Each row below holds a small network's activations on one input, seen along a few directions.
In each table, some parts of the input vary, and every possible input appears once, in random order.
A made-up example of a description, with smaller parts first: line(6) and (point or line(11) or (values(2) and ring(8))).
Shared parts are said once, and a part with two or three values counts as separate values.

Other details of the inputs vary at random and push rows far along three fixed directions, the same in every table; ignore that.

Table:
x1: [-30  11  65  30 -22  13  17   4  -7  -2 -21]
x2: [-33  28  32   5 -52  18  18  22  36  32  -7]
x3: [ 16 -29   2  -2   6 -24  17   1 -17  -5 -21]
x4: [ 53   0 -15  29  35  -8 -26 -21 -14   1 -10]
x5: [ 21 -29  22  -9   2   7  25  -3 -17  -6 -13]
x6: [-38  21 -41  -8 -14   2 -24  34  61  15  39]
x7: [  1 -34 -39 -25  -9 -30  15  30  10   1   3]
x8: [ 16  26  -7  43  15  31 -32  -6  40  14  17]
x9: [ 42  17  23  41  27  17 -29 -32  -5   1 -10]
x10: [-10 -20  19 -22 -16 -23  22  -3 -30  -8 -30]
x11: [ 12  -4  62  -4 -29  14  37 -12 -15  10 -30]
x12: [-56  21 -15   6 -39  -1  -1  38  38  12   6]
x13: [-20  35  41 -13 -25  21  14 -17 -28   4 -25]
x14: [ 45 -15 -57   7  38 -31 -28  -4 -14   0  -4]
x15: [-40  10  33  25 -21  26  15  22  17   5  -3]
x16: [ -4  37 -32   2   1   0 -39 -14  61   3  55]
x17: [ 51  24  19  26  12   3 -33 -44  16  17  -6]
x18: [ -7  11  45 -15 -32  27  26  -9 -21  17 -28]
x19: [ -5 -57  -3 -15   9  -7  33  18 -22 -21   6]
x20: [ 49  -9  32  15  26  29  -5 -37  -5  -2   3]
x21: [ -7 -23 -59 -47  10 -19  11  25 -18 -10  13]
x22: [-51  -7  12  27 -15  -8   2  26  47  -6  25]
x23: [ 27  41  28   1  12   5 -24 -61  -8  -4   6]
x24: [ 24 -14 -75 -12  47 -34 -43   0 -14 -13  16]
x25: [  4 -39 -29 -22  -1 -11  35  35 -17   4 -13]
x26: [ -5 -21  24 -46 -19  -6  30  -5 -41  -9 -23]
x27: [-32  -9 -36 -32   0 -42  13  20 -38 -25   2]
x28: [ 20  31 -27  42  11  17 -36   0  51  23  19]
x29: [-29  -1  61  27 -15  12  21  -1 -23  -8 -17]
x30: [ 44  -8 -48   1  28  -5 -16  -5 -14  10  -7]
x31: [-28 -17 -36 -37  -3 -17  12  29 -28  -9 -10]
x32: [ 33  38  17   0   7  20 -30 -47  18   5  18]
x33: [ 10  -2  44  22  10  37  14 -22 -33  -1 -15]
x34: [-72  43  -3  -5 -42   1   5  27  31   3  19]
x35: [  3  12   4 -35  -1  11  17 -19 -36  -3  -3]
x36: [-50  22 -44  24 -20 -27 -35  43  63   6  31]
x37: [ 16  19  13  34  14  42 -21 -10  42  16  23]
x38: [ 50 -32 -60  -2  50   4 -14   7  -1  -3  18]
x39: [ 10  -8  45  13  -2   3  12 -14 -10  -5 -22]
x40: [ -7 -40 -25 -39 -12 -25  25  21 -17 -11  -5]
x41: [-15 -53 -11  -9  14 -27  24  27 -16 -24  -4]
x42: [-10 -14  16 -32  -7 -23  13  -7 -34 -11 -21]
x43: [  6  43  32   6  -2   6 -19 -35 -19  -1 -12]
x44: [ 52 -26 -17  12  51  29  -9 -22 -19  -3  18]
x45: [-55  23 -12  -7 -26 -27 -11  22  48  -4  25]
Each input here is: ring(5) and line(9).
Changing only the line(9) part turns x30 into x8. The same change can be made to x17. Which row results?
> x39
Changing only the line(9) part turns x34 into x13. The same change can be made to x27. Which row results?
> x43
Which other rows does x36 become when the ring(5) part takes its other values? List them by row number.
> x10, x12, x18, x40
Which other rows does x18 become when the line(9) part takes its other values? List them by row number.
> x2, x6, x21, x25, x35, x37, x38, x44
Start at x19 and move only the line(9) part, one step at a time. The first step leads to x20. Which rows follow, in order?
> x5, x11, x7, x40, x26, x32, x16

Table:
x46: [-35 -13  -7 -35  -9 -14  21  26 -30 -19  -5]
x47: [-28 -18 -45  19  -1 -33 -20  44  34  -3  15]
x48: [-41 -37 -12  -2  -6 -28  19  31 -14 -11 -17]
x49: [ 26 -18 -34   5  26  -2 -20  16  24   1  13]
x50: [ -8   5 -37  -4  -4   8 -20   2  39  15  25]
x51: [ 68   2  10   0  33 -10 -15 -54 -27  -4  -2]
x52: [-26 -36 -29 -39  -8 -39  45  25 -65 -26 -27]
x53: [ 26   0 -10   4  24 -13 -28 -35  17  -3  15]
x54: [ 51 -24   6  -5  37   2  22 -28 -65 -22 -33]
x55: [ 16   5 -18   5  13 -18  -7 -18  16 -13  19]
x56: [ -6 -48 -54 -46   0 -22  46  26 -45 -16  -6]
x57: [ 56 -13  31  -1  42  28   1 -38 -45  -7 -11]
x58: [ 19 -10 -52 -13   5  -3 -21   8  21   9  21]
x59: [ -8   4 -23  22   2  -8 -28  28  49   2  16]
x60: [ 41 -18  18   1  33  10  -2 -33 -39  -9 -32]
x61: [-26 -11  12 -39 -27 -21  42  24 -45  -8 -33]
x62: [ 20  17  22  41  13  10  -8 -30  -8   1  -9]
x63: [ 37   4  -7   4  16 -14 -32 -29  17  -4  13]
x64: [  3  17  26  31 -17  33   9 -11  27  14   9]
x65: [ 35  34  57  -5  -7  34  -6 -41 -15  17 -25]
x66: [-39  44  38   3 -40  19  21   6  28  11  -2]
x67: [  4  27  67  22 -15  37  26 -19  -1   9 -21]
x68: [-43  38  46   0 -39  17   2  -5  18   9 -18]
x69: [-26  13   9  37 -16 -12  -7  19  24  12   6]
x70: [  3  10 -11  26   8  -6 -16  16  32   5  12]
x71: [ -4  -1  26 -22 -31   9  34   0 -28  15 -17]
x72: [ 37 -23 -33  14  31  15 -24 -17  19   8  18]
x73: [ 13  17  66  22 -28  37  19 -18   1  25 -15]
x74: [ 41  15 -21  -4  37  17 -34 -37   9  11   8]
x75: [-37  35 -20  19 -23 -17 -24  23  44  15  24]
x76: [ 25   1 -39  -1  19 -18 -36 -10  -8  -2   3]
x77: [ -4  21 -29  -2   1  -5 -15  17  36  16  23]
x78: [-62  30   1  10 -30  -6 -15  24  32   2  25]
x79: [-62  36  57  -8 -67   5  19  25  19   8 -24]
x80: [  6  27  39   0 -12  39  -5 -33  -8  12   8]
x81: [-53 -25  46 -37 -37 -25  53  17 -39 -26 -16]
x82: [ 54   3  31  23   7  38 -18 -37   2  18  -6]
x83: [ 11 -37  -2  -9  13  13  16   4 -28 -11   5]
x84: [  2 -65 -16 -38  22 -17  42  22 -51 -17 -30]
x85: [-26  41 -17  12 -14   2 -15  10  45   2  20]
x86: [-15 -44 -43   0  26 -32  -2  26 -24 -23  13]
x87: [ 17 -16 -80  14  38 -19 -31  38  55   3  44]
x88: [-54 -23  -4  -7 -10 -14  21  50   4 -20   8]
x89: [-36  35  32   8 -30   8  -9 -11  11  10 -16]
x90: [ 28   0   3 -23  27  15  -1 -24 -37  -7   0]
Describe the family of inputs behind these rows.
> ring(5) and (point or (values(2) and line(4)))
Changing only the ring(5) part turns x90 into x77. The same change can be made to x83. Which row results?
> x73
Changing only the ring(5) part turns x84 into x67. The same change can be made to x53. Which row results?
> x55
Which other rows does x71 become when the values(2) part takes its other values? List them by row number.
> x73
Which other rows does x61 become when the ring(5) part takes its other values? List them by row number.
> x46, x68, x79, x85
